a =
[[123 129 136 122 137 111 112 124 130 120 121 134 138 115 118 126]
 [126 128 132 125 132 120 121 126 129 124 125 131 133 122 124 127]
 [125 129 134 123 135 115 115 125 129 122 123 133 136 118 120 126]
 [122 129 139 120 140 105 107 122 130 118 119 136 142 111 115 125]
 [124 129 135 123 136 113 114 124 129 121 122 133 137 117 120 126]
 [122 129 139 120 140 104 106 122 130 117 118 136 142 110 115 125]
 [123 129 138 121 138 108 109 123 130 119 120 135 140 113 117 125]
 [123 129 137 122 137 110 111 123 130 120 121 134 139 114 118 126]
 [126 128 132 125 132 120 120 126 129 124 125 131 133 122 123 127]
 [124 129 135 123 136 113 114 124 130 121 122 133 137 116 119 126]
 [123 129 138 121 139 107 108 123 130 118 119 135 141 112 116 125]
 [123 129 138 121 138 108 109 123 130 119 120 135 140 113 117 125]
 [122 129 139 120 140 105 106 122 130 118 119 136 142 111 115 125]
 [123 129 137 122 138 109 110 123 130 119 120 135 139 114 117 125]
 [126 128 131 126 131 122 122 126 129 125 125 130 132 123 124 127]]
Rows and columns are counted from 1.
(1, 1): 123
(4, 9): 130
(8, 12): 134
(8, 11): 121
(10, 15): 119
(8, 14): 114
(11, 12): 135
(11, 5): 139
(4, 13): 142
(1, 10): 120
(15, 5): 131
(2, 6): 120
(6, 10): 117
(10, 3): 135
(5, 5): 136
(3, 6): 115
(6, 16): 125
(12, 12): 135
(8, 13): 139
(7, 15): 117
(5, 16): 126
(7, 5): 138
(1, 11): 121
(11, 1): 123
(9, 6): 120
(9, 7): 120
(9, 9): 129
(6, 9): 130
(10, 8): 124
(9, 2): 128
(4, 16): 125
(6, 8): 122
(3, 15): 120
(1, 13): 138

data =
[[137 136 128 129 139 129 133 133 128 132 138 130 136 130 138]
 [134 131 129 131 128 129 133 129 128 129 130 129 129 129 129]
 [135 132 129 130 131 129 133 130 128 130 132 129 130 129 131]
 [134 133 130 132 150 132 135 138 129 131 151 129 144 134 146]
 [129 129 129 130 132 129 130 130 128 129 133 128 131 129 132]
 [135 131 130 132 130 130 134 129 129 129 132 129 130 130 130]
 [131 130 128 128 129 128 130 128 128 129 129 129 129 128 129]
 [142 137 129 129 131 129 135 130 128 131 131 131 130 129 131]
 [131 130 128 129 132 129 130 130 128 129 132 129 131 129 132]
 [129 132 128 129 150 131 130 138 128 131 149 128 144 132 146]
 [135 133 128 129 129 128 131 129 128 130 129 129 129 128 130]]
Rows and columns are counted from 1.
row 1 col 1: 137
row 9 col 12: 129
row 4 col 12: 129
row 5 col 14: 129
row 9 col 13: 131
row 9 col 6: 129
row 11 col 6: 128
row 5 col 12: 128
row 10 col 7: 130
row 9 col 8: 130
row 9 col 1: 131
row 8 col 8: 130
row 10 col 9: 128
row 7 col 14: 128
row 3 col 2: 132
row 3 col 10: 130
row 8 col 7: 135
row 8 col 5: 131
row 2 col 14: 129
row 11 col 2: 133
row 1 col 3: 128
row 9 col 15: 132
row 8 col 2: 137
row 6 col 13: 130
row 9 col 9: 128
row 3 col 1: 135
row 2 col 1: 134
row 5 col 9: 128
row 8 col 11: 131
row 4 col 14: 134
row 4 col 1: 134
row 6 col 8: 129
row 10 col 2: 132
row 2 col 4: 131
row 11 col 12: 129
row 11 col 5: 129
row 5 col 7: 130

M =
[[153 126 143 121 147 149 144]
 [102 134 113 141 108 104 111]
 [138 124 136 111 131 138 137]
 [129 118 135 116 114 130 134]
 [135 136 136 124 131 135 138]
 [143 110 139 113 139 144 140]
 [123 115 121 115 137 123 124]
 [134 135 136 118 125 134 137]
 [133 129 130 133 129 133 129]
 [128 149 126 130 125 128 127]
 [129 112 122 122 139 128 124]]
Indices start at 1.
(1, 1)	153
(11, 2)	112
(2, 1)	102
(7, 2)	115
(2, 3)	113
(6, 7)	140
(8, 3)	136
(1, 6)	149
(8, 4)	118
(3, 3)	136
(3, 6)	138
(9, 5)	129
(4, 1)	129
(4, 3)	135
(1, 7)	144
(8, 2)	135
(6, 4)	113
(2, 2)	134
(2, 4)	141
(11, 3)	122
(8, 1)	134
(7, 5)	137
(9, 4)	133
(7, 7)	124
(8, 7)	137
(5, 2)	136

W = ((98, 150, 112, 125, 135, 114, 141, 110), (109, 156, 109, 121, 128, 118, 141, 102))
Rows and columns are counted from 1.
row 1 col 1: 98
row 2 col 1: 109
row 1 col 7: 141
row 1 col 6: 114
row 2 col 2: 156
row 2 col 7: 141
row 1 col 8: 110
row 2 col 4: 121

arr =
[[125 142 142 142 113]
 [133 152 154 147 123]]
Rows and columns are counted from 1.
(1, 1) => 125
(1, 3) => 142
(1, 4) => 142
(2, 4) => 147
(1, 5) => 113

X =
[[121 127 131 121 127 117 116 119 135 128 141 125 133]
 [131 118 135 133 118 131 127 123 119 137 136 126 124]
 [115 129 111 124 123 119 140 139 111 142 129 131 137]
 [120 126 134 126 139 126 126 129 137 125 124 119 148]
 [130 127 121 142 136 111 126 147 111 121 134 126 127]
 [124 141 128 133 118 125 126 117 107 140 149 123 120]
 [117 127 120 137 141 124 123 130 155 141 112 132 127]]
Rows and columns are counted from 1.
(1, 1) => 121
(4, 6) => 126
(1, 13) => 133
(5, 12) => 126
(1, 10) => 128
(4, 10) => 125
(6, 11) => 149
(3, 3) => 111
(5, 3) => 121
(4, 7) => 126
(3, 1) => 115
(3, 12) => 131
(6, 5) => 118
(4, 8) => 129
(4, 3) => 134
(5, 13) => 127
(2, 12) => 126
(2, 11) => 136
(7, 12) => 132
(1, 9) => 135
(2, 7) => 127
(1, 5) => 127
(4, 11) => 124
(5, 1) => 130
(5, 4) => 142
(4, 2) => 126
(6, 4) => 133
(2, 3) => 135
(5, 9) => 111

x =
[[121 124 122 142 146 124 117]
 [132 135 135 113 109 136 135]
 [134 120 119 138 129 102 137]
 [138 110 143 142 108 116 143]
 [139 120 117 136 131 133 100]
 [116 117 123 138 138 120 140]
 [138 103 114 105 141 138 139]
 [142 125 126 140 124 115 117]
 [110 141 128 139 131 114 140]
 [137 149 128 121 125 111 136]
 [117 118 123 118 142 137 142]]
Indices start at 1.
(1, 1) = 121
(5, 7) = 100
(2, 7) = 135
(6, 5) = 138
(8, 5) = 124
(11, 6) = 137
(10, 6) = 111
(6, 4) = 138
(7, 2) = 103
(8, 4) = 140
(9, 7) = 140
(7, 6) = 138
(10, 5) = 125
(5, 2) = 120
(11, 1) = 117
(6, 6) = 120
(5, 5) = 131
(8, 1) = 142
(3, 1) = 134
(6, 2) = 117
(4, 2) = 110
(7, 7) = 139
(3, 3) = 119
(9, 4) = 139
(7, 3) = 114
(10, 4) = 121

m =
[[131 126 130 122 143 129 133 136 136 119 118 126]
 [120 131 130 124 124 128 151 124 124 129 127 130]
 [117 136 126 113 124 130 111 124 128 113 132 128]]
Rows and columns are counted from 1.
(1, 1) => 131
(3, 9) => 128
(2, 9) => 124
(3, 12) => 128
(3, 5) => 124
(2, 3) => 130
(1, 7) => 133
(2, 8) => 124
(3, 11) => 132
(3, 8) => 124
(3, 4) => 113
(1, 2) => 126
(2, 5) => 124
